Each row below holds a small network's activations on one input, seen along a few directions.
In each table, some parts of the input vary, and every possible input appears once, in random order.
A made-up example of a description, with smaller parts first: one of 2 separate values, together with either a single point or one of 11 places around a ring or (one of 4 places along a line, together with one of 5 places around a ring).
Shared parts are said once, and a part with two or three values counts as separate values.
(in the rows, 128 means zero)

A family of inputs:
x1: [112 104 106 114 105 102  97 134 103 101 111 116 138 123 108 109 144 144
 142 134]
x2: [138 129 144 148 181 152 160 154 119 142 130 120 135 120 135 148 112 108
 144 112]
x3: [129 149 157 112 132 133 127 107 128 129 132 116 146 128 130 144 144 125
 106 162]
x4: [163  94 133 111 126 124 142 105 108 115 147 178 141 125  94 125 142 118
  97 115]
x5: [119 108 145 109 124 142 129 139 130 105  84  79 138 124 136 156 137 148
 178 133]
x6: [ 86  79  98 100 128 125 101  30 159 141 163 112 111 160 227  56 130 167
 110 137]
x7: [123 131 162 101 152 136 134 132 122 144 146  87 162 130 131 151 137 142
 119 166]
x8: [153 100 120 100 158 136 108 115 114 108 132 159 144 126  95 126 123 110
 108 122]
x9: [117 165 141 146 147 141 140 159 134 159 146  95 133 124 139 157 113 128
 134 150]
x10: [114 135 111 147 106 102 103 156 128 119  99 116 107 134 108 122 107 130
 154 106]
x11: [118 141 131 145 123 143 133 171 138 122  97  87 117 131 137 147 112 146
 194 111]
x12: [139 170 118 147  87 112 139 131 143 149 150 151 129 120 115 129 121 121
  97 119]
x13: [141 140 104 149 152 137 133 139 112 133 135 160 128 129 110 124 112 105
 117 102]
x14: [131 139 123  98 127 120  93 124 136 121 150 131 148 124  97 126 129 135
  94 152]
x15: [141 134 134 114  96 115 119 105 131 134 150 152 136 106 108 143 152 138
  73 151]
x16: [ 78 121  96 135 133 140 127  51 179 163 161 120  77 165 206  45 117 160
 141 116]
x17: [134 133 108 142  68 123 134 150 135 114 106 141  77 132 111 133 109 132
 153 107]
x18: [147 113 157 114 161 147 143 105 107 114 119 145 148 127 132 138 141  99
 119 127]
x19: [134  95 122 105  79 110 122 124 112 100 106 132  94 113 111 120 153 136
 121 134]
x20: [123  96 143 121 109 114 115 144 137 106  88 100 139 140 123 126 152 135
 165 137]
x21: [111 141 126 154 122 114 124 154 120 120 104 114 106 117 134 121 123 134
 171 116]
x22: [133  87 158 109 177 141 151 143 110 118 125 137 170 127 136 144 129 122
 127 140]
x23: [153 132 119 158 134 132 151 127 122 132 138 182 107 110 111 138 127 109
  98  94]
x24: [126 166 129 152 127 123 127 152 156 156 144 122 137 129 131 141 122 114
 133 147]
x25: [124 181 102 141 112 120 123 146 127 151 144 129 139 136 124 122 118 123
 105 132]
x26: [142 147 142 154 166 145 155 131 116 131 120 146 121 127 138 137 122  97
 127 104]
What do these inputs look like to the network?
> one of 2 separate values, together with either a single point or (one of 3 separate values, together with one of 4 places along a line)
The inputs of x12 and x15 match in every part but the choice among 2 separate values. If x25 is changed in the same way as x12 into x15, which row does it become?
> x14
A walk changes only the place on the line of 4. It starts at x19 and steps to x1. List the rest of the walk in order.
> x20, x5
A walk changes only the place on the line of 4. It starts at x17 and steps to x10. List the rest of the walk in order.
> x21, x11

A family of inputs:
x27: [104 163 107 154 105 115 125 119 158 159 157 121  93 133 152 100 111 142
 140 113]
x28: [ 87 123 126 121 123 129 110  87 158 141 133  77 107 154 185  89 127 159
 156 146]
x29: [100 169  94 151  94 105 112 122 153 153 153 104 105 154 140  98 115 144
 121 120]
x30: [167 180 158 152 128 118 162 197 109 135 121 147 153  94  66 191 124 100
 108 129]
x31: [129 134 148 113 144 132 128 147 110 117 104  98 148 125 124 150 138 121
 151 148]
x32: [127  92 120 128 127 121 129 128 112 106 104 132 118 119 120 121 143 140
 142 112]
x33: [ 87 117 104 118  78 106  88  91 145 116 130 107 107 131 135  91 132 172
 134 140]
x34: [146 163 122 151 136 135 143 175 119 136 124 154 134 125 105 145 110  99
 127 109]
x35: [137 152 120 156 136 128 146 160 127 140 128 142 120 120 119 129 107 104
 137 100]
x36: [ 99 119 131 130 142 141 122 115 146 131 123 104 116 147 174 109 123 143
 157 140]
x37: [156 162 131 150 125 122 139 191 108 137 125 150 159 102  77 184 119 105
 112 125]
x38: [147 108 135 120 105 115 122 163  96  98  95 137 158 101  78 173 144 125
 123 138]
x39: [ 95 106 108 124  94 115 107  93 143 119 124 104  93 142 152  91 135 157
 137 129]
x40: [174  77 127  65 138 150 129  23 113 120 193 203 156 138 117 108 159 108
  18 141]
x41: [168 103 146  63 168 167 123  24 123 146 195 173 170 144 154 105 148 114
  34 157]
x42: [129 143 117 163 144 136 155 149 126 145 140 136 108 131 125 121 100 115
 138  88]
x43: [115 102 116 127  99 124 116 110 144 116 122 125 100 137 149 101 128 153
 153 119]
x44: [120 149 111 165 136 130 142 137 151 152 144 146 107 127 140 126 106 134
 133 100]
x45: [137 128 150 113 138 131 125 171 110 117  99 106 168 120 113 171 137 118
 139 157]
x46: [139 117 135 118 111 113 124 137  96  97  95 131 137 107  89 150 145 122
 139 132]
x47: [116 108 138 133 166 140 138 120 135 131 117  95 113 143 165 112 123 130
 159 123]
x48: [ 80 136 119 114 107 121  94  90 158 140 134  74 117 149 168  89 124 164
 148 159]
x49: [104 115 130 123 130 142 119 108 156 135 133  98 115 148 177 104 119 159
 166 136]
x50: [137 108 125 121 125 124 127 148 109  99  93 142 133 123 109 135 139 114
 132 123]
x51: [153 121 157 120 110 113 141 170  97  95  96 132 152  94  67 181 148 124
 115 139]
x52: [108  98 113 133 116 122 119 113 132 111 118 134 105 127 142 113 131 148
 138 119]
x53: [126 121 138 117 155 141 127 151 121 117 105 115 148 135 139 138 130 119
 148 138]
x54: [147 169 136 148 133 123 137 171 117 135 128 148 137 107  91 161 115 104
 129 114]
x55: [145 135 174 120 138 130 132 174 110 113 102 106 166 104  97 182 145 118
 140 155]
x56: [117 162 107 162 118 126 132 141 157 155 150 135 103 142 149 110 104 135
 141 105]
x57: [128  94 122 136 135 123 136 120 123 113 106 123  98 132 137 110 132 124
 144 108]
x58: [183 142 124  91 165 151 145  46 132 173 223 223 149 139 116 115 134  85
  10 130]
x59: [117 109 136 123 155 134 130 131 129 124 109 102 131 129 154 123 127 125
 156 132]
What do these inputs look like to the network?
> one of 3 separate values, together with either a single point or one of 10 places along a line
The inputs of x43 and x56 match in every part but the choice among 3 separate values. If x51 is changed in the same way as x43 into x56, which row does it become?
> x30
List by row number the other rows that have the choice among 3 separate values in common with x53.
> x28, x31, x36, x41, x45, x47, x48, x49, x55, x59
Which other rows does x44 become when the choice among 3 separate values takes its other values? List them by row number.
> x36, x52
